These are the activations of a small neural network, seen along a few directions. Each row is one input.
Each table varies a few parts of the input and shows all the possible inputs, shuffled.
Descriptions start from the smaller parts, as in this example, which fits no table here: one of 4 places along a line, together with either a single point or (one of 2 separate values, together with one of 5 places around a ring) or one of 11 places around a ring.
Shared parts are said once, and a part with two or three values counts as separate values.
(in the rows, 128 means zero)

Other details of the inputs vary at random and push rows far along two fixed directions, the same in every table; ignore that.

A family of inputs:
x1: [201 119 145 203 214 143 160 125  54 137 108]
x2: [105 125 187  75 110 135  96 167 138  94 128]
x3: [134 136 185 126 163 140 118 150 128 124 151]
x4: [ 99 140  65  95  65 125 166 101 150 153 202]
x5: [104 109 161  77 169 178 100 133 136 117 153]
x6: [107 109 144  69 132 137  89 148 152  78 103]
x7: [118 126 147  86 179 127 127 106 103 125  98]
x8: [ 96 117 185  82 157 165 111 140 133 123 165]
x9: [ 90 118 178  60 141 120 116 119 120 116 119]
x10: [ 96 113  65 157  88 160 136 114 149 167 157]
x11: [ 51 102  84 112  41 122 133 111 174 155 156]
x12: [113 126 187 107 179 163 128 124 118 125 158]
x13: [120 158 171  78 177 113 111 118 144 112 102]
x14: [ 83 135  81 119  39 135 109 121 206 152 150]
x15: [ 97 136 183  91 138 151 102 164 146 104 153]
x16: [225 161 128 146 172  94 162 155  77  94 124]
x17: [191 141 153 171 156  89 141 145  84 100  64]
x18: [ 64 102  62 120  57 155 104 109 171 154 170]
x19: [144 136 155 122 194 169 113 119 139 113 134]
x20: [ 87 147  63 116 104 125 130  66 186 171 127]
x21: [107 132  42  90  77 138 155  94 154 146 191]
x22: [117 151 180  96 181 162 103 126 170 111 155]
x23: [ 93 135 183  71 119 117 109 137 140  91 117]
x24: [161 147 123  60 159 137 125 138 123  77 146]
x25: [ 96 109 153  62 134 142 107 124 121  91 104]
x26: [138 127 156 104 179 168  98 138 143 109 134]
x27: [198 116 131 183 164 123 113 163  73  99  87]
x28: [138 128 144  93 162 120 108 116 126 106  87]
x29: [ 92  91 147  63 130 140 100 147 128  87 112]
x30: [170 155  76 243 116  62 194  88  96 201 102]
x31: [169 102  52 222  76 117 164 123  87 174 102]
x32: [182 120  43 231  75 113 155 122 114 168  94]
x33: [146 136  75 213 115  82 193  80  89 202 108]
x34: [184 125 165 190 148 100 127 175  65 109 108]
x35: [126 123 161  97 134 113 102 161 144  84 102]
x36: [121 142 176  93 166 157  95 145 167 112 151]
x37: [187 145 181 195 197 123 154 138  83 133 128]
x38: [110 106 171 102 130 139 102 161 100 101 139]
x39: [228 155 138 168 165  81 181 158  48 105 129]
x40: [ 69 121  90 140  69 154 138 118 163 171 178]
x41: [115 111 153  73 159 127 113 115 109 112 100]
x42: [110 145  80 169  84 140 129 125 183 161 157]
x43: [ 85 120  88 142  57 113 154  94 140 161 133]
x44: [173 147  64 226 100  71 169  92 126 184  96]
x45: [ 76 110  90 126  37 137 133 119 157 165 155]
x46: [180 137 165 169 161  74 151 134  72 129  82]
x47: [111 131 164  88 130 140  75 162 154  87 137]
x48: [208 126 129 186 165 100 146 136  63 101  48]
x49: [ 73 121  91 134  45 104 131 121 182 150 149]
x50: [111 131  61 162  91 158 125 116 173 158 148]
Each input here is: one of 5 places around a ring, together with either a single point or one of 9 places along a line.
Question: Changing only the place on the ring of 5 turns x31 into x14. The same change can be made to x1. Which row results?
Answer: x22
Question: Changing only the place on the ring of 5 turns x34 into x18. The same change can be made to x23. Which row results?
Answer: x25
Question: Change only the place on the line of 9 in x6. List by row number the other rows that result.
Answer: x19, x20, x26, x27, x28, x32, x48, x50
Question: Which other rows agree with x11 in the place on the ring of 5? List them by row number.
Answer: x4, x8, x9, x12, x33, x38, x40, x43, x45
Question: Change only the place on the ring of 5 in x16. List by row number the other rows that result.
Answer: x4, x21, x24, x39

A family of inputs:
x51: [125 121 165 141 141 124 104 150 120 129 126]
x52: [155 136 137 125 166 152 143 128 103 125 122]
x53: [109 132 163 107 140 156  99 151 148 120 168]
x54: [ 92 120 159  95 121 169 107 141 156 105 156]
x55: [148 128 127 128 174 130 136 111 101 134  92]
x56: [115 133 160  92 123 151 126 129 135 117 151]
x57: [ 81 123  61  94  56 111 136 114 167 140 171]
x58: [147 106 148 170 139 124 130 147 101 118  93]
x59: [100 110 134  91 119 156 105 151 145  94 142]
x60: [147 119 126 122 126 140 132 154  98 110 109]
x61: [119 143 161  89 150 129 138 134 126 115 157]
x62: [156 103 111 141 135 132 126 149 102 100 115]
x63: [157 123 140 138 117 128 142 142  92 114 122]
x64: [109 140  74 131  91 140 150  82 159 165 170]
x65: [154 137 150 126 149 136 143 124 102 125 136]
x66: [109 122  58 173 115 129 141  77 158 174 136]
x67: [150 150  64 217  93 108 142 103 164 154  99]
x68: [118 121 153 127 123 140 128 131 120 133 102]
x69: [106 123 152 114 132 166 118 138 153 117 156]
x70: [168 119 127 139 125 116 142 145  79 107 111]
x71: [123 161  70 129  72 103 149 106 196 148 160]
x72: [151 129 138 161 175 119 120 128 108 142 121]
x73: [147 139 159 134 147 116 152 147 102 120 142]
x74: [154 127 147 155 164 149 139 136 110 123 134]
x75: [115 136 145  95 161 155 101 133 144 119 169]
x76: [118 123 148 112 124 146 100 163 135 112 156]
x77: [ 78 141  84 112  77 167 139  95 183 172 174]
x78: [ 80  99  57 135  64 125 117 102 175 151 132]
x79: [108 122 147  86 110 162 118 147 135 110 133]
x80: [107 143 148  70 152 132 131 123 139 114 163]
x81: [136 126 163 134 137 119 135 123 108 130 108]
x82: [134 122 135 130 127  83 136 143  92 116 103]
x83: [114 104 134 128 128 130 110 142 125 108 105]
x84: [150 128 149 168 165 118 121 135 108 146 123]
x85: [181 141 133 149 152 130 127 145 143 101 110]
x86: [113 130 158  91 112 148 123 133 129 111 147]
x87: [ 93 165 153  62 121 107 100 127 180  94 121]
x88: [156 130 140 146 126 105 155 154  88 116 130]
x89: [134 149 142  89 136 138  88 150 186 104 151]
x90: [142 129 152 141 158 134 140 125 104 142  96]
x91: [160 127 130 160 171 146 143 127 107 124 130]
x92: [148 135  76 204  88 138 175 113 126 184 137]
x93: [ 83 115  53  96  53 148 127 111 172 146 151]
x94: [ 66 131 178  57 117 122 108 132 154 110 144]
x95: [ 95 129  55 136 103 156 135  83 180 161 176]
x96: [151 113 142 157 135 144 133 156 105 108 123]
x97: [148 130 145 132 161 116 139 106  99 132 103]
x98: [154 106 118 153 140 100 107 149  96 120 103]
x99: [110 128 134 101 169 131  94 116 142 129 140]
x100: [ 92 136  99 156  82  99 157 101 157 177 149]
x101: [132 154  72 128  68 123 141  98 193 147 147]
x102: [147 137 154 148 162  93 154 126  94 137 113]
x103: [ 89 136 153  71 151 116 123 111 145 125 139]
x104: [129 115  84 222  87 119 153 108 133 177 119]
x105: [140 125 157 147 147 134 139 135 105 138  94]
x106: [123 112 120  98 127 134  93 156 130 102 146]
x107: [111 156 154  91 137 129  72 141 179  97 123]
x108: [ 94 115 153  89 111 146 112 137 139 120 108]
x109: [ 68 123 170  52 110 118 107 138 153 104 138]
x110: [119 158 155  79 125 121 100 121 162  93 100]
x111: [154 137 148 151 132 108 157 147  90 122 136]
x112: [136 126  88 201  73 102 163  96 118 178 117]
x113: [ 88 159 149  56 118 149  88 126 190  97 104]
x114: [109 129 137  75 154 129 115  95 134 121 123]
x115: [149 127 127 129 126 100 145 153  90 108 127]
x116: [ 77 131 148  59 143 160 108 107 160 126 126]
x117: [147 135 131 127 175  92 145 111  97 130 112]
x118: [148 112 130 162 137 105 110 155  98 125 107]
x119: [160 119 124 158 136 121 117 165  95 115 131]
x120: [154 116 151 149 125 106 139 134  86 122  90]
x121: [ 93 138  85 147  92 147 124 108 178 174 193]
x122: [153 130 150 143 133 147 143 148  95 124 116]
x123: [145 120 148 169 164 130 135 124 111 137 107]
x124: [135 128 155 138 137 142 111 158 119 122 152]
x125: [158 115  43 178  69 104 163 108 108 154 128]
x126: [119 149 139  57 120 156 105 135 191 102 131]
x127: [166 135 124 145 185 132 121 134 101 124 144]
x128: [143 115 127 121 132  78 134 139  88 109  97]
x129: [137 114 129 134 127 122 128 143  97 122  82]
x130: [152 107 114 136 130 113 130 137  89 119  74]
x131: [131 115 161 155 153 136 125 136 122 127 110]
x132: [123 113 154 136 131 122 103 154 123 124 122]
x133: [146 120 136 163 173 130 134 117 110 133 105]
x134: [161 141 127 123 177 109 153 124  92 119 137]
x135: [156 130 154 149 154 113 145 114  92 138 101]
x136: [148 138  46 175 112 137 169  88 128 178 141]
x137: [164 135 120 123 163 130 144 109  97 122 131]
x138: [ 88 125 173  95 141 143  86 143 159 127 147]
x139: [138 116  64 189  68  91 156 101 112 166 106]
x140: [ 88 110  61 115  53 109 125  90 159 152 128]
Question: Changing only one part turns x58 into x132. The same change can be made to x133. Which row results?
Answer: x72
Question: Changing only one part turns x95 into x136. The same change can be made to x66. Which row results?
Answer: x55
Question: Changing only one part turns x93 into x57. The same change can be made to x60. Which row results?
Answer: x115
Question: What is each input in this table made of?
Answer: one of 2 separate values, together with one of 5 places along a line, together with either a single point or one of 8 places along a line
Question: Which other rows agree with x124 in the place on the line of 5 and the choice among 2 separate values? List them by row number.
Answer: x53, x75, x76, x89, x106, x119, x121, x127
Question: Start at x125 and move only the place on the line of 8, one step at a time. The first step leads to x70. Which rows follow, in order?
Answer: x63, x86, x56, x65, x64, x137
Question: Start at x84 and move only the place on the line of 5, one step at a time. The first step leads to x123. Which rows follow, in order?
Answer: x90, x135, x102
Question: Change only the choice among 2 separate values in x57. List by row number the other rows that result.
Answer: x128
Question: Change only the place on the line of 8 in x139. List by row number the other rows that result.
Answer: x81, x97, x112, x114, x120, x135, x140

A family of inputs:
x141: [158 141  78 175 102 104 168 122 118 150 144]
x142: [130 108  83 184  92 103 145 110 109 157  94]
x143: [ 54 127 114  88  76 169 105 126 201 140 195]
x144: [155 130  84 203 137 120 162  99 109 177 125]
x145: [112 132 193  43 183 158  62 153 161  64 107]
x146: [ 49 126 107  66  58 112 113 100 183 133 137]
x147: [166 147  84 193 125 100 176 103 111 162 137]
x148: [162 144  82 176 110 105 165 112 120 156 150]
x149: [179 107 177 127 183 122 119 173  60  80  83]
x150: [102 144 209  23 188 139  98 135 136  82 136]
x151: [198 135 195 170 202 123 107 175  89  88  73]
x152: [164 127 212 147 213 129 126 150  73 115  93]
x153: [ 93 120 194  16 171 174  79 162 143  63 150]
x154: [120 111 106 194  83 108 141 122 119 161 105]
x155: [ 73 129 116 106  89 165 110 118 191 149 194]
x156: [ 83 154  96  87  85 125 103 104 216 131 145]
x157: [ 80 110 218  28 147 162  69 176 145  66 137]
x158: [ 59 137 100  66  96 163 117  91 199 142 183]
x159: [175 133  76 194 118 120 167 112 107 159 139]
x160: [179 112 182 130 177 101 130 156  47  83  51]
x161: [ 99 128 193   9 165 168  88 159 141  61 147]
x162: [ 69 138 103  82 103 151 123  86 186 155 166]
x163: [133 109 208 103 161 131  99 176  90  81  94]
x164: [151 119  75 175  88 108 157 122 113 150 116]
x165: [139 129 216 108 203 148 109 154  99 102 120]
x166: [ 51 110  98  77  66 142 101 111 182 135 145]
x167: [176 144  72 203 116 107 146 112 136 151  96]
x168: [136 127  90 187 133 119 156  90 121 180 119]
x169: [ 47 146 114  61  97 132 120  79 201 156 166]
x170: [141 135  89 178 127 113 164  87 120 177 116]
x171: [164 129  79 187  90  84 167 126 104 150 115]
x172: [ 64 133 120 109  99 165 115 108 193 154 187]
x173: [156 127  82 186  85  77 165 120 100 152 101]
x174: [205 124 171 137 185 119 133 174  46  81  88]
x175: [189 113 178 132 176 104 132 166  45  81  61]
x176: [120 121  80 146  90 136 129 125 139 146 148]
x177: [193 120 194 159 184 128 121 189  53  88 100]
x178: [ 78 139  95  76  67 129 117 118 180 131 173]
x179: [158 129  79 202 133 126 162 104 112 167 136]
x180: [157 126  77 188 119 131 153 113 119 160 147]
Question: What is each input in this table made of?
Answer: one of 4 places along a line, together with either a single point or one of 9 places along a line
Question: Changing only the place on the line of 4 turns x162 into x150. The same change can be made to x164. Which row results?
Answer: x171
Question: Which other rows agree with x145 in the place on the line of 4? List them by row number.
Answer: x142, x144, x149, x153, x166, x168, x176, x179, x180
Question: Change only the place on the line of 4 in x142. List by row number the other rows that result.
Answer: x146, x154, x160
Question: Change only the place on the line of 9 in x157. List by row number the other rows that result.
Answer: x143, x152, x154, x155, x163, x165, x172, x177
Question: Change only the place on the line of 4 in x151. List by row number the other rows that result.
Answer: x145, x156, x167

A family of inputs:
x181: [152 106 217  94 210 153  98 176  83  72  94]
x182: [195 135 119 196 149  99 171 138  75 141 120]
x183: [ 90 134  78 117 102 145 138  94 173 158 158]
x184: [131 124  92 148  71 107 150 124 109 156 101]
x185: [160 128 110 211 115 114 156 135  96 157 124]
x186: [155 126 181  82 199 143 120 154  96  82 113]
x187: [ 99 122 103 129  67 106 134 112 163 123 117]
x188: [116 133 139 108 143 141 106 107 155 136 129]
x189: [216 134 141 177 186 112 150 153  68 108  94]
x190: [ 59 108 117  42  97 127  81 127 165 106 137]
x191: [112 116  72 181  86 141 139 110 148 171 143]
x192: [165 121 171 165 170 124 124 160  99 114 102]
x193: [147 123 158 120 172 137 118 118 108 127 111]
x194: [102 134  99 118  77 135 127 118 162 144 179]
x195: [181 135 141 162 151 113 151 147  81 119 126]
x196: [116 110 139 140 130 142 128 136 123 138 134]
x197: [170 127 117 149 145 131 142 136  96 120 126]
x198: [105 132 158  72 166 153 110 122 136 105 131]
x199: [ 94 119 145  89 127 164  99 138 146 112 140]
x200: [110 117  80 131  89  98 112 123 144 135 116]
x201: [120 140 114 135 134 135 123 102 150 145 131]
x202: [147 142 202  97 200 131 106 143 107  91 108]
x203: [ 80 108 102 106  64 119 137 105 153 126 127]
x204: [ 90 118 181  65 144 163  94 151 132  97 142]
x205: [114 124 148  77 125 150 110 139 130 104 160]
x206: [120 133  78 161  48  98 153 117 131 170 112]
x207: [167 115 108 185 123  68 145 143  70 135  94]
x208: [108 135 100 140 117 131 149  97 137 159 146]
x209: [ 75 127 141  43 113 161 104 127 164 108 176]
x210: [124 122 145 130 141 147 107 144 136 117 122]
x211: [113 135 159  73 106 121 103 151 137 102  97]
x212: [202 145 132 200 178 100 164 139  78 133  97]
x213: [108 125 147 103 139 140 119 105 136 143 140]
x214: [124 131 173  54 153 157  84 154 142  74 143]
x215: [188 131  95 194 104  93 153 139  83 144  63]
x216: [183 132 158 180 173 105 148 125  76 144 103]
x217: [128 117  78 166  73 102 148 108 142 133  99]
x218: [116 134 104 165  95 132 128 126 153 151 142]
x219: [117 140 172  61 148 146  97 150 148  84 149]
x220: [ 74 119 111 133  82 141 124 117 178 161 164]
x221: [ 82 141 168  62 147 144 111 121 155 113 151]
x222: [201 136 135 194 171  98 173 144  65 134 108]
x223: [129 138  84 146 115 129 143 111 157 149 142]
x224: [ 78 128 135  84 110 164  90 132 179 117 149]
x225: [184 125 144 139 178 127 142 147  79 106 110]
x226: [ 91 149  95 129 101 130 132  94 181 158 155]
x227: [172 141  86 198 142 113 163 115 113 155 113]
x228: [120 131  69 160  95 124 165 100 142 172 157]
x229: [114 122 177  37 154 166  84 152 134  72 149]
x230: [ 91 129  77 115  81 139 143 101 167 160 176]
x231: [115 124 102 179  93 127 142 122 138 165 146]
x232: [175 105 150 148 148 103 144 144  68  85  64]
x233: [120 129  98 182  95 128 134 123 152 160 140]
x234: [119 140 150 106 151 129 135 129 131 124 141]
x235: [118 137 179  87 162 136  99 123 146 117 128]
x236: [ 88 124  93  91  61 132 119 118 157 142 115]
x237: [138 140 157  96 154 131 118 144 134 101 137]
x238: [100 117 162  93 144 157  92 145 158 108 130]
x239: [193 133 177 122 196 131 120 167  77  76 101]
x240: [136 143 108 145 125 120 144 122 147 142 142]
x241: [141 140  89 160  90 123 135 122 147 145 157]
x242: [142 140 123 170 138 113 150 108 112 157 129]
x243: [151 120 120 151 128  79 120 147  99 116  95]
x244: [113 108 107 120 106  97 121 132 109 128 118]
x245: [ 82 134  87 131  93 138 138  81 164 176 162]
x246: [106 115 102 160  97 140 137 120 136 159 147]
x247: [103 113 195  57 133 119 109 149 121  64 102]
x248: [140 131 152 116 169 132 141 133 101 119 126]
x249: [130 142 104 148 135 130 137 106 143 145 127]
x250: [119 132 109 136 133 138 132  98 136 151 133]
Question: Changing only one part turns x195 into x219. The same change can be made to x220. Which row results?
Answer: x192
Question: What is each input in this table made of?
Answer: one of 5 places around a ring, together with either one of 3 separate values or one of 11 places along a line
Question: Change only the choice among 3 separate values in x232. List by row number the other rows that result.
Answer: x190, x236
Question: Change only the place on the line of 11 in x227. List by row number the other rows that result.
Answer: x188, x189, x201, x210, x214, x223, x224, x238, x239, x249
